These are the activations of a small neural network, seen along a few directions. Each row is one input.
Each table varies a few parts of the input and shows all the possible inputs, shuffled.
Descriptions start from the smaller parts, as in this example, which fits no table here: one of 6 places along a line, together with either a single point or one of 9 places around a ring or (one of 3 separate values, together with one of 8 places around a ring).
Shared parts are said once, and a part with two or three values counts as separate values.

A family of inputs:
x1: [13  6  6 19 14 -7  5 -4 16  8 24]
x2: [-11  -5   5   2   9  -1  -3 -13 -24  -2 -14]
x3: [  3 -12  -9  10  15  22  -3   2  20   2  13]
x4: [ 13  20   2 -22 -44 -15  -4  14   7 -10 -44]
x5: [  8  -5   2   4  -2 -12   5  -7 -16   4  11]
x6: [ -5  -1  16   5   9 -19   7 -18 -18  10  -6]
x7: [  4  -5   2   3   6   0  -4   5 -19   1   0]
x8: [ -2 -17  -5  -1   5  10   1   6 -10  12  -3]
x9: [  9  -1  13   6   6 -18   5  -1 -13  14   8]
x10: [ 4  7  5  3 -2  0  7 -4 -6 -3 27]
x11: [ 4 12 15  6  6 -7  7  1 -3  8 23]
x12: [-27 -15 -14  -3  12   2  -2  -7 -10   8 -13]
x13: [ 10  30   5 -25 -45  -6  -9  13  20 -15 -30]
x14: [ -6  -5   7   2   0 -12   8 -24 -21   0  -2]
x15: [ 0  7  5  3  6 12 -6  8 -7 -6 17]
x16: [13  1 -4 17  6  0  4 -9 13 -4 27]
x17: [ 24  28  -4 -22 -28  -5  -7   8  38 -22 -30]
x18: [-6 -6 -1 -3  6 21 -1  8  2  4 14]
x19: [-16 -16  -2  -3   7  10   3 -11 -15   9 -17]
x20: [-16  -8 -12  -4  10  14  -3  12   7   1  18]
x21: [-12 -16 -16  -2  10   2  -2  10  -5  10   1]
x22: [ -7 -17 -18   8  18  12  -6   7  26  -3  19]
x23: [ 9  0 -3 16 15 12 -9  2 12 -7 17]
x24: [ -3  18   7 -20 -39 -17   6   0   3 -17 -60]
Q: Changing only one part turns x15 into x23. The same change can be made to x13. Which row results?
A: x17
Q: What is each input in this table made of?
A: one of 4 places along a line, together with either a single point or one of 5 places along a line
Q: Which other rows agree with x12 in the place on the line of 4? List them by row number.
A: x2, x6, x14, x19, x24
Q: Change only the place on the line of 4 in x12. List by row number the other rows that result.
A: x20, x21, x22

A family of inputs:
x25: [ 16   8 -10   1 -12  -6  -4   1  35  -9 -16]
x26: [  3  14   9 -13 -19 -12   0  21  -8   7 -18]
x27: [ -7  -9   8  17  35   0   0  -4 -14  16  46]
x28: [ 23  10  -4  -3 -15 -16   1   0  30  -8  -9]
x29: [ -3  13  -8 -16 -27   5  -4   7  15 -15 -10]
x30: [-17 -24 -11  17  40  21  -7  -3  -3   3  29]
x31: [ -9   7  13  -5 -10 -26  11 -16 -20   2 -27]
x32: [  9   2  -3 -19 -23 -10  -2  19  -4   4 -20]
x33: [ -5   5  -1 -20 -12  10  -8  19   3   1 -31]
x34: [ 12  13  -4  -3  -4   5  -5   0  36 -13 -21]
x35: [-17 -26  -7  17  37  24   1  -4   3  11  28]
x36: [ -8  19  -3 -19 -18  16  -4   6  15 -19 -15]
x37: [ -5  -4   2 -10 -14 -22   8 -18 -16   0 -29]
x38: [-17  -1   4  -9  -4  -5   2 -18 -10  -2 -39]
x39: [ -9 -10  12  17  32   2   8  -5  -7  23  46]
x40: [ 17  23   9   3 -11 -18   3   2  25  -5  -7]
x41: [ -1  28  10 -14 -25  -7   2   7   5 -11  -1]
x42: [  4 -12   6  24  30  17   4 -10 -18  14  40]
x43: [-14 -28 -13  20  29  14   4  -1   1  14  33]
x44: [-12  -5  -1  -6 -12 -14   1 -18 -11   2 -35]
x45: [ 28  16   9   6 -13  -3  -6  -2  19 -15 -12]
x46: [ -3 -21 -13  17  30   4   3  -3 -11  11  42]
x47: [  5 -11   2  24  33  15  -3  -9 -24   6  41]
x48: [ 13   7   9 -12 -20   1  -6  18 -15  -3 -23]
x49: [ -1   2  11  -2 -10 -13   7 -17 -28  -7 -33]
x50: [  9  20  10 -11 -27   7  -6   4  -2 -22  -6]
x51: [ -4 -23  -8  16  27   6  10  -4  -5  19  41]
x52: [-13 -26 -18  21  33  11  -3   0  -5   6  34]
x53: [  4  15  -3 -20 -30  -5   0   6  10 -14  -2]
x54: [  1   0  -7 -16 -20  -1  -8  20   2   5 -26]
Q: Changing only one part turns x35 into x39. The same change can be made to x38. Which row results?
A: x31
Q: What is each input in this table made of?
A: one of 5 places along a line, together with either one of 2 separate values or one of 4 places along a line
Q: Change only the choice among 2 separate values in x27. List by row number the other rows that result.
A: x39
Q: Change only the choice among 2 separate values in x35. List by row number the other rows that result.
A: x30
